A small network was shown many inputs. Here are its activations along a few directions, one row for each input.
In each table, some parts of the input vary, and every possible input appears once, in random order.
Descriptions start from the smaller parts, as in this example, which fits no table here: one of 2 separate values, together with either a single point or one of 9 places along a line or (one of 4 places along a line, together with one of 5 places around a ring).
Shared parts are said once, and a part with two or three values counts as separate values.

Other details of the inputs vary at random and push rows far along two fixed directions, the same in every table; ignore that.

Table:
row 1: [-0.01  1.38  1.23  0.48  3.16 -0.95  0.32  2.51  3.70  4.69 -0.34 -1.64
 -1.06 -2.02  1.60 -1.84  4.30]
row 2: [ 0.25 -0.79 -1.13  0.25  2.24  0.04 -0.79  1.95  3.09  2.61  0.40 -1.12
  1.15 -2.38  1.78 -0.51  3.68]
row 3: [ 0.01 -1.87 -2.50  0.05 -0.35 -0.53 -0.20 -0.43  0.46 -1.05  0.52  1.01
  0.41 -1.30  0.66  0.58  0.55]
row 4: [-1.25  0.63  0.61 -1.03  0.34  0.61 -1.44 -1.70 -3.71  0.78  1.03  1.20
 -2.20  2.37 -0.58 -0.39 -2.39]
row 5: [-0.46 -0.07 -0.16 -0.47 -1.10 -0.29 -0.71 -1.99 -0.97 -1.14  0.51  1.36
  0.14  1.45 -0.88  1.16 -2.35]
row 6: [ 0.39 -1.64 -2.07  1.01 -0.31 -0.92 -0.14  1.09  3.85  0.00 -0.55  0.11
  1.76 -2.42  0.67  0.87  2.46]
row 7: [ 0.42 -2.32 -1.32  0.88 -1.85 -0.19  1.57  0.24 -0.14 -2.69 -0.66  0.66
  1.62 -0.53 -0.74  1.04 -0.98]
row 8: [ 0.71 -0.10 -0.07  0.34  0.66 -0.06  1.40  1.77  0.83 -0.75 -1.23 -0.89
  0.86 -1.65  0.16 -0.34  1.38]
row 9: [-0.77 -0.79  2.23  0.23  0.12  0.26  0.79 -0.91 -4.29  0.42  1.60  0.47
 -1.56  1.22 -0.80 -0.84 -1.19]
row 10: [ 0.24  1.28  0.86 -0.13 -0.62  0.78  0.10 -1.02 -1.63 -2.22 -1.02 -0.60
 -0.22  1.30 -0.31 -0.06 -0.76]
row 11: [ 0.24 -1.37 -0.34  0.98  0.33 -0.36  0.25  1.36  1.30  0.72  0.30  0.18
  1.12 -0.83  0.55  0.24  1.36]
row 12: [-0.47 -0.80  1.99 -0.71  0.97  0.63  0.03 -0.52 -4.12  1.64  1.94 -0.10
 -2.01  0.87 -0.28 -1.93 -0.22]
row 13: [-0.76 -0.46  2.29  0.29  0.33  0.01  1.47 -0.76 -4.07 -0.16  0.73  0.14
 -1.54  1.11 -0.65 -1.21 -1.33]
row 14: [-0.13 -0.26  0.71  0.48  0.45 -0.45  1.42  0.68 -0.95  0.78  0.11  0.50
 -0.46  0.16  0.12 -0.72  0.02]
row 15: [ 0.50 -3.06 -2.30 -0.13 -1.62  0.20  0.15 -0.08 -0.45 -2.17  0.42  1.47
  1.40 -0.58  0.20  1.11 -0.58]
row 16: [ 1.44  0.00 -2.29  0.37 -2.25  0.39  0.03  0.49  2.68 -3.41 -2.25 -0.77
  2.89 -0.80 -0.15  1.82 -0.08]
row 17: [-0.17  1.21  0.65 -0.66 -0.54 -0.53  0.10 -1.37 -0.45  0.07  0.06  0.33
 -0.29  1.28 -0.18  0.28 -1.55]
row 18: [-0.29 -1.03  0.79  0.57  0.48 -0.13  0.52  0.35 -1.36  0.83  0.94  0.06
 -0.17  0.27 -0.12 -0.24  0.23]
row 19: [ 1.06  0.46 -2.47 -0.40 -2.70 -0.07  0.30  0.39  3.38 -3.15 -1.63 -0.28
  2.69 -1.35  0.13  2.15 -0.31]
row 20: [ 1.20 -1.02 -1.59  1.37 -1.83  1.14 -0.63  0.10  3.37 -2.44 -1.72 -1.06
  2.94 -0.81 -0.34  1.57  0.32]
row 21: [ 0.14 -0.73 -0.50  0.91  1.43 -0.49 -0.12  1.79  3.16  2.05 -0.02 -0.65
  1.31 -1.94  1.08 -0.01  3.05]
row 22: [-0.79  0.29  1.55 -0.42  0.66 -0.69  1.80 -0.86 -3.01  0.87  0.75  1.22
 -2.25  1.14 -0.16 -0.97 -0.88]
row 23: [ 0.43  2.56  0.64 -0.54 -0.04 -0.12  0.15  0.12 -0.49 -0.02 -0.65 -0.44
 -0.50  0.70  0.36 -0.49 -0.67]
row 24: [ 0.17  1.10  0.57 -0.02 -0.60 -0.21 -0.04 -0.95 -0.75  0.14 -0.27  0.32
 -0.14  1.41 -0.24  0.03 -1.68]
row 25: [-0.66  0.02 -0.35 -0.65 -1.39 -1.01 -0.89 -2.06 -0.38 -1.44  0.70  1.46
 -0.11  1.10 -0.74  0.84 -2.27]
row 26: [-0.71  0.97  1.61 -0.31  0.06  0.01 -0.77 -1.93 -3.26  0.67  1.03  1.33
 -1.84  2.74 -0.81 -0.13 -2.71]
row 27: [-0.19  1.50  2.87  0.04  5.92  0.26 -1.25  3.46  1.52  7.85  1.57 -3.37
 -1.59 -1.25  2.30 -3.60  5.39]
row 28: [ 0.07 -0.70  0.96 -0.17 -0.61  0.16  1.66 -0.20 -2.62 -2.84 -0.90  0.09
 -0.06 -0.35 -0.66 -0.29 -0.77]
row 29: [ 0.48 -0.96 -1.17  0.74 -1.63  0.73 -1.11 -0.60  1.18 -1.51 -0.41  0.32
  1.57  0.50 -0.98  1.80 -1.03]
row 30: [-0.20  0.17  1.00  0.59 -0.32  1.31 -1.04 -1.28 -1.15 -0.10  0.56  0.06
 -0.69  1.62 -1.10  0.06 -1.01]
row 31: [-1.36  3.20  1.09 -0.26  5.29 -0.39 -2.92  2.04  3.66  6.52  1.01 -2.93
 -1.15 -1.37  2.05 -2.43  4.04]
row 32: [ 0.75  0.69 -0.11  0.87  0.14  0.36 -0.69  0.49  2.24  0.60 -1.03 -1.31
  1.18  0.12  0.12  0.30  0.52]
row 33: [-0.77  1.99  1.62 -1.27 -0.25 -1.21  0.08 -1.84 -1.64  0.60  0.86  0.65
 -2.17  1.95 -0.23 -0.71 -2.02]
row 34: [ 1.48 -1.43 -2.33  0.46 -1.89 -0.03  1.67  1.49  2.16 -3.47 -1.89  0.64
  2.39 -2.28 -0.14  1.35  0.18]
row 35: [ 0.62 -1.49 -2.21  0.60 -1.14  1.90 -2.19  0.76  3.59 -0.72 -0.94 -1.08
  2.36 -1.23 -0.67  1.00  1.48]
row 36: [-1.11 -0.33 -1.37 -0.97 -0.73  0.39 -1.29 -1.87 -1.54 -1.13  0.54  1.19
 -0.21  1.01 -0.58  0.97 -2.20]
row 37: [-0.70  3.34  1.77 -1.73  0.00 -0.84  0.46 -0.82 -1.63  0.56  0.76 -0.06
 -2.73  1.43  0.35 -0.85 -1.36]
row 38: [ 1.15 -1.22 -2.50 -0.12 -2.33 -0.42  1.62  0.93  2.88 -3.35 -1.68  0.85
  1.15 -2.53 -0.05  1.76  0.53]
row 39: [-1.13  0.73  1.09 -0.95  0.84  1.02 -1.52 -1.46 -3.61  1.38  1.19  0.35
 -2.61  2.56 -0.92 -0.91 -1.57]
row 40: [ 0.21  0.92  0.68 -0.59  0.68 -0.29  1.82  0.66 -0.78 -0.02 -0.32  0.34
 -1.37 -0.67  0.17 -0.46  0.42]
Each input here is: one of 2 separate values, together with one of 4 places along a line, together with one of 5 places along a line.
Q: The inputs of row 29 and row 18 match in every part but the choice among 2 separate values. If row 23 is changed in the same way as row 29 into row 18, which row does it become?
A: row 34
Q: Which other rows does row 38 become when the place on the line of 5 takes its other values? List them by row number.
A: row 8, row 28, row 34, row 40
Q: Which other rows does row 22 become when the choice among 2 separate values takes its other values? List them by row number.
A: row 17
Q: A walk changes only the place on the line of 4. It starts at row 31 and steps to row 25. List the rest of the walk in order.
A: row 33, row 37
Q: Which other rows does row 7 become when the choice among 2 separate values takes its other values? List them by row number.
A: row 32
Q: Which other rows does row 13 become when the place on the line of 4 takes its other values? List them by row number.
A: row 9, row 12, row 28

Table:
row 41: [ 0.40 -3.74 -2.06  0.39 -2.88  0.34  0.91  0.27  0.57 -4.77 -0.68  0.46
  2.88 -1.45 -0.92  2.32  0.10]
row 42: [ 0.93  5.11  2.17  0.69  3.23 -0.68 -1.78  2.38  5.73  4.82 -1.15 -3.73
  2.09 -0.85  2.31 -1.40  3.02]
row 43: [ 0.55 -5.19 -3.56  0.79 -2.65 -1.18  1.16 -0.04  1.50 -1.94  0.42  3.19
  2.70 -0.95 -0.29  2.96 -0.81]
row 44: [ 0.22 -4.84 -3.33  1.14 -2.89 -1.29  0.80  0.26  1.31 -2.96  0.07  2.40
  2.40 -1.18 -0.45  2.26 -0.65]
row 45: [ 0.06 -4.48 -3.12  0.94 -2.62 -0.61  1.26 -0.34  1.01 -3.53 -0.40  1.19
  2.86 -1.29 -0.51  2.13 -0.54]
row 46: [-1.46  0.23  4.13 -0.83  1.17 -0.29  1.62 -3.07 -8.98  0.86  3.20  1.70
 -4.83  2.92 -0.96 -2.61 -3.15]
row 47: [ 0.73  1.32  1.03  0.13  4.18  1.25 -0.18  4.75  2.67  3.13 -2.36 -3.81
  0.14 -1.40  1.21 -1.52  4.66]
row 48: [-0.70  1.72  3.44 -1.00  1.05  1.14  1.68 -1.92 -9.37 -0.40  1.46  1.10
 -5.24  3.71 -0.93 -2.22 -2.83]
row 49: [-1.23  5.93  3.58 -2.65 -0.38 -1.08  1.91 -3.61 -7.96  0.21  2.31  2.15
 -4.77  3.05 -0.08 -2.53 -5.71]
row 50: [ 0.92  0.93 -3.77 -0.65 -3.49 -0.79  1.74 -1.31  2.93 -5.08 -2.16  2.76
  0.23 -3.25 -0.20  1.79 -0.98]
row 51: [ 0.34  4.41  3.99  2.61  3.10  0.74 -2.43  1.56  6.22  6.59 -1.28 -3.74
  0.09  0.90 -0.04 -1.22  3.07]
row 52: [ 1.15 -3.69 -2.22 -0.11 -3.30  0.70  0.98  0.29  0.56 -4.80 -1.47 -0.16
  2.67 -1.17 -0.75  1.53 -0.13]
row 53: [-1.92  2.29 -0.27 -1.47  5.47  1.75 -7.67  0.78  3.82  7.87  2.05 -3.49
 -1.23  0.96  1.60 -1.51  3.95]
Q: Describe the family of inputs behind these rows.
A: either a single point or one of 4 places along a line or one of 8 places along a line
Q: Which of the alternatives is row 53?
A: a single point
Q: A walk changes only the place on the line of 8. It starts at row 43 and steps to row 44. List the rest of the walk in order.
A: row 45, row 46, row 41, row 52, row 48, row 47
